Each row below holds a small network's activations on one input, seen along a few directions.
In each table, some parts of the input vary, and every possible input appears once, in random order.
A made-up example of a description, with smaller parts first: one of 4 places along a line, together with either a single point or one of 11 places around a ring or (one of 2 separate values, together with one of 8 places around a ring).
Shared parts are said once, and a part with two or three values counts as separate values.

Table:
x1: 146  150  -60  -199  -23  -43  -205  -316  302  -187  120  12  219  -79
x2: -131  -82  -125  -32  174  225  329  327  2  -142  -305  -132  -47  101
x3: -128  4  -127  -51  213  212  326  343  19  -45  -422  -165  -29  71
x4: -129  131  48  226  -92  -231  -323  -441  140  71  217  -233  -73  -99
x5: 164  -233  26  -390  -54  -219  243  604  -545  403  38  613  190  -54
x6: -367  -21  -17  230  35  186  239  239  -132  112  -216  -326  -269  201
x7: 243  62  -15  -168  -20  -47  -253  -353  344  -261  186  46  161  -17
x8: -26  133  126  135  -137  -103  -313  -388  160  3  273  -144  -81  -16
x9: -85  -103  -20  193  52  335  270  246  -91  -30  -351  -220  -172  50
x10: -390  5  -59  335  126  83  159  225  -164  138  -269  -380  -275  183
x11: 445  -85  171  -436  -141  -463  -176  -93  -182  150  536  916  293  -272
x12: 258  40  53  156  -134  67  -295  -393  148  -211  192  13  84  -71
The inputs of x10 and x4 match in every part but one. If x9 is changed in the same way as x10 into x4, which row does it become? -> x12
What is each input in this table made of? -> one of 2 separate values, together with either a single point or one of 5 places along a line
Change only the choice among 2 separate values in x1. List by row number the other rows that result. -> x3

Table:
x13: -560  259  -209  37  400  196  502  482  -344  424  -745  -546  -93  376
x14: -550  89  -258  277  -5  61  -91  -315  347  -363  -48  -529  -165  -228
x15: 249  26  152  -400  343  -498  -283  -858  -132  -59  295  392  31  -459
x16: 501  -244  254  163  -349  313  29  -114  -603  -43  326  607  111  -164
x17: -107  -41  -163  -385  192  -475  261  535  -595  554  -111  457  288  -25
x18: 254  267  285  -194  -208  -487  -692  -421  201  33  783  147  207  -68
x19: 595  176  -88  -783  53  321  41  -3  626  -418  -160  216  524  0
x20: -126  80  70  800  -258  706  353  8  159  -95  -450  -277  -274  -219
x21: -232  111  -26  322  -38  -71  -557  -508  401  -165  143  -905  -219  235
x22: -462  -333  -237  323  -241  224  351  735  323  -65  -252  -226  -352  266
x23: 437  -391  219  -159  113  -291  85  460  -382  198  218  664  -57  288
What is each input in this table made of? -> either a single point or (one of 2 separate values, together with one of 5 places along a line)
